These are the activations of a small neural network, seen along a few directions. Each row is one input.
Each table varies a few parts of the input and shows all the possible inputs, shuffled.
Descriptions start from the smaller parts, as in this example, which fits no table here: one of 6 places along a line, together with either a single point or one of 9 places around a ring or (one of 2 separate values, together with one of 5 places around a ring).
Shared parts are said once, and a part with two or three values counts as separate values.
In the rows, 128 means zero.

A family of inputs:
row 1: [185 160  64 141 169 186 172 122  15 173 177 161  80 107 113 135 127 132]
row 2: [111 131 176 150  55  99  79 140 145 110 118 116 174 147  77 163 136  81]
row 3: [134  88 161 131  98  93  75 129 146 106  48 108 151 130 137 120 146 145]
row 4: [133 219  70 176 196 246 205 139  87 152 157  85 158  79 135 123 181 170]
row 5: [ 94 159  94 114 122 183 210  84  56 188 241 123 122 100 173 116 187 155]
row 6: [113 106  66 159 237 193 211 135 122 179 203 102  91 143 133 120 178 202]
row 7: [124 104 172 141  74 104  82 131 135 101  71 134 181 141  95 124 146 131]
row 8: [127 131 144  64 111  80  92 160 148 103 127 154 118 162 111 151  53  67]
row 9: [ 71 113  95 183 173 211 207 127  78 165 230 150 115  62 115  53 114 134]
row 10: [129 114 186 143  64 112  89 149 141 101  89 131 176 144  99 133 150 106]
row 11: [135 101 138 117 124  72  87 113 178 107  44 121 118 138 164 122 135 136]
row 12: [145 113 135  99 118  77  95 107 198 101  60 121  90 136 160 127 110 136]
row 13: [153 122 143  90 131  72  88 108 188 110 102 134 106 148 154 142  76 110]
row 14: [136 132 148  84 121  65  99 147 156  96 125 153 111 154 127 163  54  86]
- What is each input in this table made of? => either one of 5 separate values or one of 9 places along a line

A family of inputs:
row 15: [153 123 168 167 105  96  71 117 192  70  76 121 159 148  97 167 169 139]
row 16: [108 108 176 109  41  91  62 110 144 104  82  70 168 115 128 136 138 133]
row 17: [111  89  68 158 215 187 180 112 124 166 142 105  93 104 146  68 167 193]
row 18: [ 93  91  97 164 162 199 182 113 120 174 218 135  97 106 107  69 149 148]
row 19: [ 90 140 117 175 137 176 191 132  85 168 227 134 110  87 139 127 151 126]
row 20: [110  94 172  33 137  59 128 136 207  95 141 150 129 190 177 134  80 149]
row 21: [180 162 127  83  98  99 115  91 183  99  70 162  58 105 175 110  77 105]
row 22: [120 176  71 151 173 175 200 106  75 149 158 107 139 110 135 119 153 164]
row 23: [128  86 188 135  70  98  93 179 117  71  62 138 166 141 100  97 125  76]
row 24: [170  86 113  69 102  37  91 112 111 143 114 155  43 192 129 180 113 103]
row 25: [150 107 173 168  97 114  88 171 171 103  44 135 158 158  60 142 108 141]
row 26: [161 101 140 115 162  62  68 111 123 113 128 171 118 119 131 134   4  90]
row 27: [ 71 110 163 108  51  84  63 137 127 104  55 156 184 119 121 114 148 104]
row 28: [145 130 180 148  76  89  74  96 185 136  75  90 187 156 149 146 171 107]
row 29: [102 176 103 154 122 188 204 105  72 158 232 138 143 109  94 122 136 118]
row 30: [153 178 106 122 141 220 170 146  52 164 211 146 141 116 107 135 150 131]
row 31: [171 177  76 117 193 207 168 145  55 155 135 116 138 115 147 134 168 176]
row 32: [108 159 106  85 160  89  95 181 202 102 109  99  94 156 113 173  58  55]
row 33: [108 139  87 171 189 163 188 132  88 159 152 103 106  86 179 125 169 172]
- What is each input in this table made of? => either one of 5 separate values or one of 6 places around a ring or (one of 2 separate values, together with one of 4 places along a line)
- Which other rows belong to the same alternative as row 28? List them by row number. => row 15, row 16, row 23, row 25, row 27

A family of inputs:
row 34: [116 120 147 154  80 126 105 118 119 129 119 123 147 113 105 121 143 108]
row 35: [120  95 132 122 138 110 120 127 144 120 116 143 111 123 136 101  99 129]
row 36: [101 157  56 163 204 243 240 129  36 188 233 125 115  77 140  87 170 174]
row 37: [138 132 134  84 123 104 126 131 121 124 150 152 117 148 136 144  94 111]
row 38: [121 130 114 110 129  96 118 116 151 132 131 121  88 129 144 142 105 103]
row 39: [131 131 132 135 112 118 113 129 130 122  92 113 137 128 134 137 154 131]
row 40: [140 126 124 129 130 117 111 125 142 124  97 117 121 132 130 134 131 131]
row 41: [140 131 128 124 146 117 122 131 157 117 121 132 115 135 128 134 101 123]
row 42: [158 130 152 126 106 124 115 130 116 122 122 139 154 155 110 150 144 137]
row 43: [111 122 158 146 101 128 118 126 153 119 127 118 163 132 115 126 145 130]
row 44: [132 134 132 116 139 124 120 147 139 112 101 124 141 137 130 132 122 132]
- What is each input in this table made of? => either a single point or (one of 2 separate values, together with one of 5 places along a line)
- Which other rows does row 43 become when the choice among 2 separate values takes its other values? List them by row number. => row 34

A family of inputs:
row 45: [137  98 146 103 129  68  86 121 199 101  61 118 113 152 154 133 113 137]
row 46: [136 125 158  91  89  72  83 135 151 103 109 146 126 152 120 152  82  84]
row 47: [113 113 196 172  41 115  69 139 146  94  48 102 217 130  92 127 188 125]
row 48: [132 150  85 135 179 174 178 128  95 155 178 130 103 113 134 122 128 144]
row 49: [149 109 144  99 118  71  83 122 174 103  66 128 112 150 147 139 107 124]
row 50: [146 120 148 100 114  76  84 136 165 100  84 136 119 151 127 147  89 104]
row 51: [135 139  81 135 183 169 177 114 104 158 160 122  96 111 154 115 146 164]
row 52: [123 155  95 126 155 169 177 127  81 158 203 140 110 114 127 128 121 124]
row 53: [114 144 102 133 146 170 175 131  73 157 212 150 113 110 115 119 111 114]
row 54: [124 127  83 138 194 166 180 114 128 156 155 111  96 114 161 108 152 176]
row 55: [ 99 143 133 207 107 213 163 131  76 149 142  96 201  91  99 103 227 165]
row 56: [128 114 165  97  81  72  81 139 143 102 118 157 129 148 108 143  72  74]
- What is each input in this table made of? => one of 2 separate values, together with either a single point or one of 5 places along a line
- Changing only the choice among 2 separate values turns row 51 into row 49. The same change can be made to row 55. Which row results? => row 47
- Which other rows does row 50 become when the choice among 2 separate values takes its other values? List them by row number. => row 48
